A small network was shown many inputs. Here are its activations along a few directions, one row for each input.
Each table varies a few parts of the input and shows all the possible inputs, shuffled.
A made-up example of a description, with smaller parts first: line(6) and (point or ring(9) or (values(2) and ring(8))).
Shared parts are said once, and a part with two or three values counts as separate values.

Other details of the inputs vary at random and push rows far along two fixed directions, the same in every table; ignore that.

A family of inputs:
r1: [ 16 -15 -21  11   8   9 -16  12   2 -10  10  24  -1  31 -26  25]
r2: [  0 -21 -12  18  26  -4 -20  12   2  -6   6   5  10  46  -6  -6]
r3: [-22  56  -8  22   7  -2  -5  20  19  24 -27 -13   9 -24 -13   1]
r4: [ 29 -29  -7  45 -13 -29   6  29  20  -7  -7   2   2  35 -12  -4]
r5: [ -4   8  13  -1  -3  22  26 -19 -23   0  -4 -12  -8 -83   3  10]
r6: [  1 -11  -7  -8  19  -5 -12  22  18   5  -2  -5   4  52 -10 -10]
r7: [  0  13 -14   3  -8 -11 -24  11  20   7   2  15   2  49  -2   3]
r8: [ -6   8  11   0   0  17  19 -25 -20  -7  -3  -4  -2 -85   3   8]
r9: [-24  47  -8  45   8  -1  -8  14  -1  14 -21  -7  16 -27 -16  10]
r10: [  0   1 -17  25 -12  -3 -20  16  -3  10   8   9   0  47  -5  11]
r11: [ 16  -5 -22 -12   9   4 -13  13  23  -7   4  26  -5  33 -20  15]
r12: [ 16 -15 -24  11   6  10 -13  16   2 -10  10  21  -2  32 -26  27]
r13: [ -4  20  15 -26  -2  13  29 -20  -4   1 -10  -9  -7 -82   2   2]
r14: [  2 -30  24 -42  -5  -5   9 -24  -8 -10  12  -7  -5   8  31 -22]
r15: [ -8  40 -12   8  25  13   5  20  25  10 -24  -2   5 -39 -35  17]
r16: [ -2 -21  -9  17  23  -5 -21  16   1  -7   5   6  11  47 -10  -3]
r17: [  6 -16  14 -12 -38  -4   1 -28 -31  -4  27   2  -9   4  32  -2]
r18: [  4  14 -15   4  -6  -9 -23   6  22   8   4  15   0  50   0   0]
r19: [ 16  -4 -20 -12   8   4 -12  14  21  -5   2  25  -6  34 -25  16]
r20: [ -1  -8  -6  -8  21 -11 -14  17  18  -5  -5   2   7  52 -11 -10]
r21: [  4 -17  11  -7 -35  -1   1 -32 -27  -3  25   8 -11   4  36  -8]
r22: [-26  24  -1  37  39   3  -1  22   1   7 -25 -22  20 -25 -21  -1]
r23: [  4 -42  16 -18  -9   3  12 -19 -31  -9  16 -16  -7   9  26 -15]
r24: [ 21 -34   6 -23 -22  18  15 -20 -28 -12  24   9 -18 -10  10  11]
r25: [-25  59  -5  21   9  -7  -8  13  21  16 -26  -6  14 -26 -14   2]
r26: [  1 -40  21 -20  -8  -2  10 -19 -31 -12  19 -10  -5   7  24 -14]
r27: [  2  12 -15   1 -13  -8 -17  16  17  11   2   8   0  51  -6   5]
r28: [ -9  40 -14  12  31  12  -1  11  29   6 -25   7   5 -42 -27  11]
r29: [  2 -40  21 -19  -7  -2   7 -21 -31 -14  19  -8  -4   5  25 -16]
r30: [  5 -17  12 -11 -36  -4   1 -28 -32  -3  24   8  -8   3  35  -5]
r31: [ -8  37 -16  11  25  13   4  19  25  13 -28  -3   3 -39 -34  16]
r32: [-18  39  23 -15 -19  -3  21 -22  -9  13 -10 -20   0 -67  24  -9]
r33: [-19  15  31 -22  11   3  29 -16  -9   6 -19 -34   6 -66  18 -22]
r34: [ 19 -37   3 -18 -18  16   8 -30 -21 -15  26  16 -16 -12  14   5]
r35: [  4 -29  21 -40  -3  -4   9 -26  -6  -8  15  -7  -8   7  33 -27]
r36: [  6 -17  11 -11 -40   0   6 -23 -34   1  21  -1 -10   6  30  -3]
r37: [  0  -7  -5  -8  20 -10 -11  19  19  -5  -3  -3   7  53 -10  -6]
r38: [  5  25   3  42   5 -29  22  32  43   7 -43 -19  10 -37 -19 -13]
Each input here is: values(2) and (point or (values(3) and line(6))).
The inputs of r10 and r3 match in every part but the values(2) part. If r34 is changed in the same way as r10 into r3, which row does it become?
Answer: r28
A walk changes only the line(6) part. It starts at r18 and steps to r7. List the rest of the walk in order.
Answer: r25, r32, r27, r3

A family of inputs:
r39: [  3 -20 -26  24  41  22 -11  26   1 -16  -5   8   0  27 -44  21]
r40: [ 21 -30   9 -21 -70 -22  10 -30 -13  -9  10  17 -31   4  34  -1]
r41: [-15  -8  29 -53  12   8  11 -48  -4  -5   8  -4  -1 -53  28 -27]
r42: [-18  49  -5 -13  -3  22   6 -23  -4  11  -7   2   8 -77  -8  29]
r43: [ -9 -18 -14  32  54   0  -7  20   7 -18 -10  12  17  34 -23   0]
r44: [-13 -11  -7  33  34 -23 -18  32  -4   0 -13 -20  26  51 -12   0]
r45: [ -3 -18  47 -30 -27 -21  35 -13  -1   1 -13 -36   2 -45  30 -32]
r46: [-20  22 -16  57  -3  -2 -31  18 -14   8  -7   8   7  -3 -26  14]
r47: [-40  48  27 -19  20  -6  16  -2  -1  12 -19 -38  26 -42  11 -23]
r48: [ -3 -10   7 -64   0  31  18 -25 -15  -2  21  -8 -22 -43   6  -7]
r49: [-27  26  13  46   2   3  11 -15 -22  22 -15 -32  21 -52  23 -15]
r50: [ 44 -36  15 -21 -53 -25  13 -17  -7   1  29  -4 -28  65  39 -29]
r51: [ 19  22 -27  27  -6   4   3  23  34   6  -6  26  10 -18 -34  34]
r52: [ -2  -3   9 -42 -55  -2  -7 -38 -33  -4  31  21 -30  18  39  -2]
r53: [ 18  16  -3  16  43 -12   2  28  39 -15 -28  -4   9  -5 -25 -15]
r54: [-23  54  -4  20  14   4 -22  20  18  29 -20  -5  10  19  11  -2]
r55: [ 26 -16 -26   4  24   6  -2  42  35   4 -23  16 -13  24 -43  21]
r56: [ 42 -65 -29   3 -29  14 -27   1 -14 -27  66  41 -11  98  -5  35]
The inputs of r43 and r53 match in every part but one. If r39 is changed in the same way as r43 into r53, which row does it become?
Answer: r55
Describe the family of inputs behind these rows.
Answer: values(3) and ring(6)
Change only the values(3) part in r40. List by row number the other rows that result.
Answer: r46, r52

A family of inputs:
r57: [ 39 -74   0 -14 -27  -4   0  -7 -21 -23  39  19 -17  66  13   4]
r58: [-17  -2  42 -33 -14 -12  19 -29 -23   5   1 -35   5 -33  48 -36]
r59: [  9  -4  15 -41 -28  13  24 -34 -16   0   9   2 -20 -63  19   4]
r60: [  3   2 -27  -1  48  -3 -29  42  46  -3 -13  18   9  79 -41   6]
r61: [-12  50  -8  23  29   5   9  23  34   9 -36  -4  12 -58 -38  13]
r62: [  1 -32  30 -16  -1   6  29 -32 -29 -11   6 -21  -6 -55  28 -18]
r63: [ -8   8  28 -15 -45  -7  19 -34 -31   8   8 -15 -10 -43  40 -15]
r64: [  9  -7 -42  46  20   3 -33  40  13  -6  -1  28   7  69 -43  27]
r65: [  0 -14  15 -12 -25  19  16 -42 -46  -8  23   0 -10 -61  24   4]
r66: [-17  45  -7  14  43   7   7  23  35   9 -40 -16  12 -52 -34   2]
r67: [-32  30   0  35  62   5   1  22   7   0 -36 -28  28 -47 -27  -4]
r68: [ 26 -45   6 -19 -49 -24  -5  -9  -8  -6  33  12 -16  81  32 -13]
r69: [ 35 -39 -16 -46 -38  15 -12 -16  -9  -9  45  38 -25  66   9  20]
r70: [ -3  27 -39  39   0 -11 -45  30  23  12   1  29   9  85 -22  18]
r71: [-34  55   4  40  26 -13   0  22  23  21 -41 -28  22 -34  -7 -13]
The inputs of r61 and r57 match in every part but one. If r66 is changed in the same way as r61 into r57, which row does it become?
Answer: r62
Describe the family of inputs behind these rows.
Answer: values(3) and line(5)
Change only the values(3) part in r67. List by row number the other rows that result.
Answer: r58, r60
A walk changes only the line(5) part. It starts at r58 and steps to r71. List the rest of the walk in order.
Answer: r68, r63, r70
